Each row below holds a small network's activations on one input, seen along a few directions.
Each table varies a few parts of the input and shows all the possible inputs, shuffled.
A made-up example of a description, with smaller parts first: one of 2 separate values, together with either a single point or one of 9 places along a line or (one of 6 places along a line, together with one of 8 places around a ring).
Shared parts are said once, and a part with two or three values counts as separate values.
In the rows, zero is written as 128.

Other details of the inputs shift rows strongly along three fixed directions, in all tables alike. That doesn't count.

Rows:
R1: [128 126 113 124 136 110 140 116 102 143 127 130]
R2: [137 128 136 152 120 138 118 131 142 122 133 126]
R3: [120 127 117 122 135 111 136 112 109 146 121 138]
R4: [126 129 148 150 132 141 129 145 144 134 130 115]
R5: [128 132 132 145 108 128 124 133 150 140 135 129]
R6: [127 131 135 145 118 146 121 144 133 122 136 130]
R7: [127 136 132 151 124 141 127 134 147 121 134 132]
R8: [124 119 127 127 142 123 129 110  99 131 117 138]
R9: [128 135 136 146 121 141 121 146 135 120 135 134]
R10: [128 125 121 123 138 109 141 118 104 145 125 136]
R11: [117 126 119 126 148 127 135 110 104 131 122 137]
R12: [128 126 127 144 109 130 123 135 151 140 135 127]
R13: [141 127 139 149 121 148 124 132 142 125 133 132]
R14: [126 123 127 128 145 118 130 112 102 129 116 142]
R15: [126 127 116 124 135 109 144 116 104 142 125 135]
R16: [124 122 123 128 147 119 127 110 101 130 122 134]
R17: [112 128 120 130 147 116 134 110 106 127 120 137]
R18: [117 123 122 129 147 116 129 112 101 129 124 132]
R19: [131 124 134 152 120 138 122 134 145 120 133 127]
R20: [132 129 122 147 109 130 131 137 147 135 136 124]
R21: [119 118 125 118 136 115 130 113 107 153 125 136]
R22: [118 124 116 121 132 116 136 110 106 148 122 134]
R23: [148 127 145  39 173 111 152  91 168 101 115  81]
R24: [128 132 149 151 134 136 129 147 146 133 129 119]
R25: [129 135 129 152 125 142 123 133 145 122 137 126]
R26: [137 127 131  41 155 112 153  75 167  86 118  90]
R27: [123 128 137 152 118 138 126 132 142 120 137 122]
R28: [143 124 134 150 124 145 123 135 144 124 132 134]
R29: [130 133 125 146 109 131 124 133 148 138 137 123]
R30: [125 127 112 124 136 111 136 114 104 144 125 131]
R31: [127 121 121 122 135 114 141 116 102 147 126 132]
R32: [122 133 129 154 121 136 122 131 145 119 136 122]
R33: [120 121 112 122 135 113 135 114 109 146 121 136]
R34: [117 147 115  43 114 140  86 196  52  93 102 147]
R35: [121 128 128 153 121 137 125 133 147 118 133 125]
R36: [121 125 114 123 132 114 140 112 104 145 124 132]
R37: [138 132 138 150 124 142 124 134 144 123 134 134]
R38: [125 124 116 123 132 114 144 115 101 144 126 131]
R39: [125 131 138 153 120 133 125 134 144 119 136 126]
R40: [130 129 138 143 112 128 122 136 150 142 137 130]
R41: [132 126 133 150 125 141 126 137 145 123 137 129]
R42: [108 154 118  68  87 158  83 221  96  81 116 136]
R43: [139 131 130 147 112 129 129 138 143 137 141 121]
R44: [106 150 124  69  84 150  82 221  94  79 117 131]
R45: [161 127 145  63 129 131 139 104 204  78 127  88]
R46: [135 128 124 148 109 129 135 139 145 134 138 123]
R47: [133 124 127 126 150 124 131 113 103 132 118 146]
R48: [121 115 121 118 139 112 129 116 110 152 124 138]
R49: [124 124 122 127 152 122 130 114 102 132 126 136]
R50: [122 123 126 128 146 117 131 111 103 129 119 139]
R51: [119 119 132 126 161 120 135 128 105 142 115 127]
R52: [129 131 128 145 109 130 120 133 149 141 137 124]
R53: [140 130 135 150 125 143 120 133 143 124 137 129]
R54: [126 129 131 144 106 133 125 131 148 141 136 125]
R55: [156 139 137  58 117 120 149 108 205  92 132  85]
R56: [128 119 116 122 138 111 140 120 104 146 125 134]
R57: [138 125 133 150 124 144 123 136 145 123 134 132]
R58: [130 127 138 151 117 141 123 130 142 121 134 125]
R59: [127 121 125 125 148 128 132 111 101 133 122 140]
R60: [132 127 134 143 113 130 118 135 149 144 139 125]
Each input here is: one of 4 separate values, together with either a single point or one of 6 places along a line or (one of 2 separate values, together with one of 4 places along a line).
Changing only the choice among 4 separate values turns R59 into R57. The same change can be made to R4. Which row results? -> R51
Changing only the choice among 4 separate values turns R8 into R45. The same change can be made to R21. Which row results? -> R48
Change only the choice among 2 separate values in R45. List by row number the other rows that result. -> R28
Change only the choice among 4 separate values in R6. List by row number the other rows that result. -> R9, R41, R49
Start at R31 and move only the place on the line of 6, one step at a time. The first step leads to R38. Which rows follow, in order? -> R36, R22, R54, R21

Rows:
R61: [139 146 141  46 119 139 122 149 162  61 123  91]
R62: [122 132 138 152 111 145 107 150 133 116 131 135]
R63: [112 118 127 125 154 120 122 111  81 130 114 143]
R64: [126 121 123 119 151 112 134 123  83 150 116 142]
R65: [112 124 117 127 155 117 134 116  81 127 116 141]
R66: [135 132 126 145 107 144 117 161 136 139 135 133]
R67: [108 128 110 123 147 117 132 121  77 129 116 148]
R68: [122 137 135 150 112 137 121 164 134 131 133 123]
R69: [113 119 112 116 148 114 126 117  92 154 116 145]
R70: [121 136 122 147 109 141 120 162 138 135 136 127]
R71: [131 137 132 143 103 141 116 167 128 136 134 137]
R72: [129 130 112   7 127  94 135  97 121 101 111 107]
R73: [112 117 129 119 152 112 126 119  85 150 114 137]
R74: [155 117 126 149 123 109 159  73 172 145 146 114]
R75: [112 121 124 123 155 111 137 125  82 146 116 131]
R76: [135 132 124 150 109 151 115 153 133 120 135 140]
R77: [121 135 133 150 106 146 108 147 136 119 132 139]
R78: [143 115 145 149 149 116 148  81 180 146 136 111]
R79: [122 132 125 149 108 150 106 148 137 121 133 138]
R80: [154 120 136 154 147 127 155  73 173 129 139 120]
R81: [112 125 102 120 126  99 140 111  84 146 123 137]
R82: [121 135 135 145 104 138 112 156 139 138 133 134]
R83: [155 114 146 156 154 128 153  76 169 125 138 113]
R84: [152 140 148  37 114 136 123 157 164  84 122  91]
R85: [118 141 128 146 104 139 119 168 129 133 133 129]
R86: [135 133 136 153 112 146 115 155 129 115 133 136]
R87: [142 120 125 156 151 127 156  76 177 127 140 114]
What is each input in this table made of? -> one of 3 separate values, together with either a single point or (one of 2 separate values, together with one of 4 places along a line)
Changing only the choice among 3 separate values turns R61 into R83. The same change can be made to R87. Which row results? -> R76
Start at R66 and move only the place on the line of 4, one step at a time. The first step leads to R71. Which rows follow, in order? -> R64, R84
Change only the choice among 2 separate values in R85. List by row number the other rows that result. -> R67

Rows:
R88: [137 140 109  64 111 127 119 132 124 112 124 129]
R89: [120 131 112  78 108 127 107 134 116 118 118 146]
R90: [140 114 113 199 142 108 156  60 107 187 136 160]
R91: [127 127 157 135 183 122 143  76 155  94 128 114]
R92: [128 131 151  90 152 144 101 144 108  89 111 152]
R93: [159 126 148 119 185 128 155  84 156 103 129 121]
R94: [156 121 162 219 109 179 103 131 217 102 144 127]
R95: [108 132  96 176 112 115 132 144  47 167 123 172]
R96: [ 91 113 116 167 141 125 101 154  64 190 115 175]
R97: [143 149 152 151  66 168  92 212 182 130 148 114]
R98: [126 104 121 196 175 112 148  83 118 206 133 146]
R99: [143 119 125 113 163 114 157  96 168 155 132 106]
R100: [140 132 106  83  99 117 123 140 100 113 130 131]
R101: [ 70 125 113 176 144 116 108 154  59 177 119 152]
R102: [122  97 133 196 166 107 142  76 119 203 127 152]
R103: [110 135 115  89  99 110 112 130 102 100 127 121]
R104: [117 129 125 150 125 120 116 157  51 182 115 161]
R105: [119 140 137  68 119 114 137 151 122 118 113 107]
R106: [102 104 119 203 174 105 161  86 119 194 131 136]
R107: [130 131 170 221 111 179 118 133 209 101 159 100]
R108: [134 131 133  76 147 150 130 146 112  85 118 115]
R109: [151 101 150 112 142 105 139  79 160 148 129 114]
R110: [162 116 136 121 175 134 139  71 156 101 119 118]
R111: [ 89 118 123 186 152 147 121 146  41 139 118 162]
R112: [ 99 143 105  71 118 121 115 130 131  98 123 117]
R113: [130 139 130  81 120 116 136 163 106 133 115 117]
R114: [123 134 119  64 137 121 131 162 130 125 119 109]
R115: [105 144 112  72 112 117 118 128 125  97 123 115]
R116: [148 131 115  65  99 119 117 127 115 106 129 127]
R117: [119 150 151 158  65 161 106 216 184 117 146 104]
R118: [151 106 128 115 125 107 140  61 159 130 135 128]
R119: [152 138 130 200  79 151 140 139 222 128 165 110]
R120: [102 126  88 171 126 129 109 140  56 173 127 181]
R121: [110 130 138  86 116 108 112 148 103 118 121 107]
R122: [168 125 159 197  84 145 133 149 213 144 165  97]
R123: [112 157 160 175  56 157  93 212 165 124 143 109]
R124: [139 115 120 114 127  99 162  66 157 116 138 107]
R125: [144 105 152 122 171 144 137  70 156 114 125 124]
R126: [108 136 129 102 145 138 102 137 103  73 106 122]
R127: [151 120 132 105 158 109 162  92 165 151 131 101]
R128: [120 158 133 176  38 162 107 201 164 108 149 128]
R129: [ 99 139 132  85 128 115 114 153 112 124 116 109]
R130: [135 130 137  87 143 158 111 143  97  99 118 132]
R131: [123 127 136  69 115 109 130 149 117 112 120 103]
R132: [145 124 103 107 147 115 159  76 170 133 137 117]
R133: [133 132 120  99 147 141 118 151 101  82 107 128]
R134: [119 114 124 170 124 115 110 151  43 184 125 162]
R135: [138 122 102 118 147 113 162  82 167 133 137 116]
R136: [163 124 159 199  85 141 138 152 213 140 163  93]
R137: [130 136 125  65 130 118 134 160 125 124 118 107]
R138: [153 115 140 125 173 142 156  80 149 115 132 112]
R139: [144 135 123  81 147 144 117 141 116  77 109 123]
R140: [114 130 106  77 115 131 104 136 121 119 119 148]
R141: [147 114 151 111 145 110 147  81 164 155 121 118]
R142: [138 116 134 127 174 127 152  74 158  89 116 108]
R143: [156 115 116 112 130 100 164  72 155 122 140 109]
R144: [115 136  96 154 109 119 126 144  50 162 123 170]
R145: [ 99 130 135 170 164 133 123 144  62 120 117 164]
R146: [135 140 130  78 119 120 131 160 105 137 116 121]
R147: [131 140 139  95 156 138 124 158 101  85 117 136]
R148: [ 91 137 105 208  85 140 112 174  89 151 138 162]
R149: [133 149 140 168  37 168  86 193 168 118 145 147]
R150: [101 138  98  84 116 124 125 144 116 109 122 130]
R151: [107 118 115 207 143  98 155  55 109 172 134 145]
R152: [159 123 154 127 183 132 144  80 154 108 129 128]
R153: [135 142 102  66 112 124 129 138 124 110 125 125]
Changing only one part turns R95 into R144. The same change can be made to R137. Which row results? -> R127
Changing only one part turns R97 into R129. The same change can be made to R120. Which row results? -> R112
What is each input in this table made of? -> one of 6 places along a line, together with either one of 3 separate values or (one of 2 separate values, together with one of 4 places along a line)
Change only the choice among 2 separate values in R134. List by row number the other rows that result. -> R116
Start at R121 and move only the place on the line of 4, one step at a time. The first step leads to R123. Which rows follow, in order? -> R129, R101
Change only the choice among 3 separate values in R125. List by row number the other rows that result. -> R92, R94
Start at R103 and move only the place on the line of 4, one step at a time. The first step leads to R151. Which rows follow, in order? -> R115, R112
